These are the activations of a small neural network, seen along a few directions. Each row is one input.
Each table varies a few parts of the input and shows all the possible inputs, shuffled.
A made-up example of a description, with smaller parts first: one of 8 places around a ring, together with either a single point or one of 11 places around a ring or (one of 2 separate values, together with one of 6 places along a line).
Shared parts are said once, and a part with two or three values counts as separate values.

Other details of the inputs shift rows strongly along three fixed directions, in all tables alike. That doesn't count.

A family of inputs:
r1: [204,-140,41,134,-88,16,248,125,195,-249,48]
r2: [44,15,234,-57,-482,-133,-474,-172,-205,-80,-30]
r3: [100,50,10,195,36,166,233,21,142,-241,256]
r4: [-126,164,-216,-487,166,-8,-559,-370,-419,179,-38]
r5: [172,-272,266,278,-152,85,149,213,-92,-24,-81]
r6: [54,84,169,209,135,146,105,53,139,21,88]
r7: [-185,69,-154,-438,-154,-253,-495,-305,-228,129,-257]
r8: [19,57,247,306,87,125,142,28,178,53,110]
r9: [-51,296,81,22,-262,6,-475,-265,-219,-77,172]
r10: [-25,-11,-49,-15,346,116,58,6,20,214,22]
r11: [-18,6,-241,-319,598,73,59,-35,-121,306,-108]
r12: [-112,36,-310,-149,268,110,339,99,-13,21,28]
r13: [-31,214,-4,-6,-419,45,-337,-292,-257,-343,349]
r14: [33,-159,-306,-294,184,-14,313,183,6,-39,-214]
r15: [-794,315,-156,400,-99,-358,324,52,376,154,6]
r16: [-201,71,-434,-370,-345,-214,-232,-99,-268,-185,-42]
r17: [220,-236,-147,-480,505,40,-99,18,-88,269,-360]
r18: [338,-3,312,51,262,232,-138,-192,53,81,139]
r19: [418,-173,417,138,-97,117,-133,102,79,-81,-17]
r20: [113,46,-44,222,13,163,240,85,166,-224,283]
r21: [438,-117,401,205,-100,79,-96,97,147,-96,-5]
r22: [414,-201,281,186,-219,105,104,103,84,-241,153]
r23: [-177,-82,-209,-26,306,173,283,165,-246,184,-106]
r24: [30,-175,-261,-279,137,-11,320,239,-16,65,-205]
r25: [-832,266,-161,494,-309,-700,314,129,599,137,-225]
r26: [-95,28,-313,-190,273,139,310,115,-58,70,20]
r27: [313,-234,352,192,-17,54,-80,62,140,43,8]
r28: [-262,85,195,78,-574,-300,-424,-166,-95,-46,5]
Each input here is: one of 2 separate values, together with either a single point or one of 5 places along a line or one of 8 places along a line.
Q: Change only the place on the line of 5 in r12. List by row number the other rows that result.
A: r3, r13, r20, r26

A family of inputs:
r29: [-373,132,-118,196,-590,-334,-130,-188,-118,-178,291]
r30: [-708,378,-537,-40,-38,-216,457,42,102,-79,-138]
r31: [-416,160,-366,-355,45,-361,149,152,129,136,-349]
r32: [-191,-45,68,57,-456,-280,-272,-159,-107,-82,84]
r33: [256,-80,341,181,-26,80,221,144,391,3,-47]
r34: [481,-122,414,351,-82,147,-84,102,62,-80,92]
r35: [593,-181,391,209,202,560,265,190,45,-37,431]
r36: [135,-173,10,282,261,200,433,194,278,11,360]
r37: [171,-285,413,346,171,195,381,299,283,41,-82]
r38: [36,-157,-343,-544,600,101,310,212,-155,383,-464]
r39: [286,-105,359,65,-123,122,-67,28,-98,-29,15]
r40: [-301,-67,-294,-75,58,-287,235,82,74,152,-205]
r41: [384,-211,370,222,-69,24,-108,-63,251,-88,99]
r42: [308,-314,373,490,195,183,292,381,288,-15,-49]
r43: [-256,-54,-246,-150,92,-294,137,51,282,130,-248]
r44: [-129,459,168,101,-537,28,-479,-384,-241,-234,490]
r45: [-31,149,60,341,-243,91,-51,46,-2,-157,433]
r46: [447,-191,371,331,94,141,180,255,434,-55,-25]
r47: [-276,22,-275,-347,259,-168,214,130,130,277,-413]
r48: [569,-363,312,165,329,298,195,337,45,0,-90]
r49: [-579,290,-77,279,-625,-279,59,-176,-60,-271,113]
r50: [203,15,282,457,-179,-122,106,241,435,-194,66]
r51: [-368,385,245,375,-157,-188,-545,-376,-10,180,74]
r52: [-299,-20,-394,-193,417,-150,322,272,221,360,-519]
r53: [966,-260,385,-500,-30,453,-892,-317,-712,-49,81]
r54: [-536,309,110,223,287,-194,16,-142,227,398,-146]
r55: [203,-233,492,556,18,-31,331,93,650,24,78]
r56: [273,-206,-342,-387,456,241,175,255,-347,87,-101]
r57: [-319,159,360,552,-388,-248,248,86,598,56,-37]
r58: [33,-498,-542,-895,842,178,167,143,-388,386,-531]
r59: [96,277,-313,-489,-200,229,-685,-319,-624,-303,256]
r60: [88,89,206,-285,-321,-22,-544,-274,-338,32,-63]
r61: [-294,285,208,378,-793,-377,-510,-172,133,-174,52]
r62: [-592,517,-236,-7,-528,-132,-185,-291,-73,-294,244]
r63: [57,-18,-86,-475,-338,-127,-719,-399,-599,-40,0]
r64: [188,-331,-627,-890,601,271,78,-80,-638,98,-274]
r65: [-50,-103,-372,-509,267,-249,28,55,-7,131,-292]
r66: [435,-251,246,94,246,363,487,260,39,-12,160]
r67: [-116,124,-189,-309,-416,-192,-631,-194,-569,-37,-115]
r68: [358,-124,-174,-367,256,291,-29,-199,-330,-225,106]
r69: [-785,401,-606,230,321,-251,652,290,481,154,-55]
r70: [-532,214,-42,-46,-640,-360,-327,-145,-214,-50,-35]
r71: [253,-68,193,-104,-301,-63,-522,-341,-192,-23,100]
r72: [-210,140,51,664,-40,3,584,117,677,-287,384]
r73: [724,-208,745,266,477,439,-401,-284,-41,182,269]
r74: [-475,216,-526,-161,285,-147,248,-31,97,119,56]
r75: [-230,144,-556,-243,260,56,258,54,-166,-118,-149]
r76: [522,-197,86,-37,81,378,-46,22,-323,-228,94]
Q: The inputs of r35 and r45 match in every part but one. If r54 is changed in the same way as r35 into r45, which row does it become?
A: r51
Q: What is each input in this table made of?
A: one of 3 separate values, together with either a single point or one of 6 places around a ring or one of 9 places along a line
Q: Change only the choice among 3 separate values in r66. List by row number the other rows that result.
A: r29, r56
Q: Change only the place on the ring of 6 in r68. List by row number the other rows that result.
A: r29, r36, r64, r72, r74
Q: Change only the place on the line of 9 in r39. List by row number the other rows that result.
A: r31, r33, r37, r38, r47, r57, r60, r70
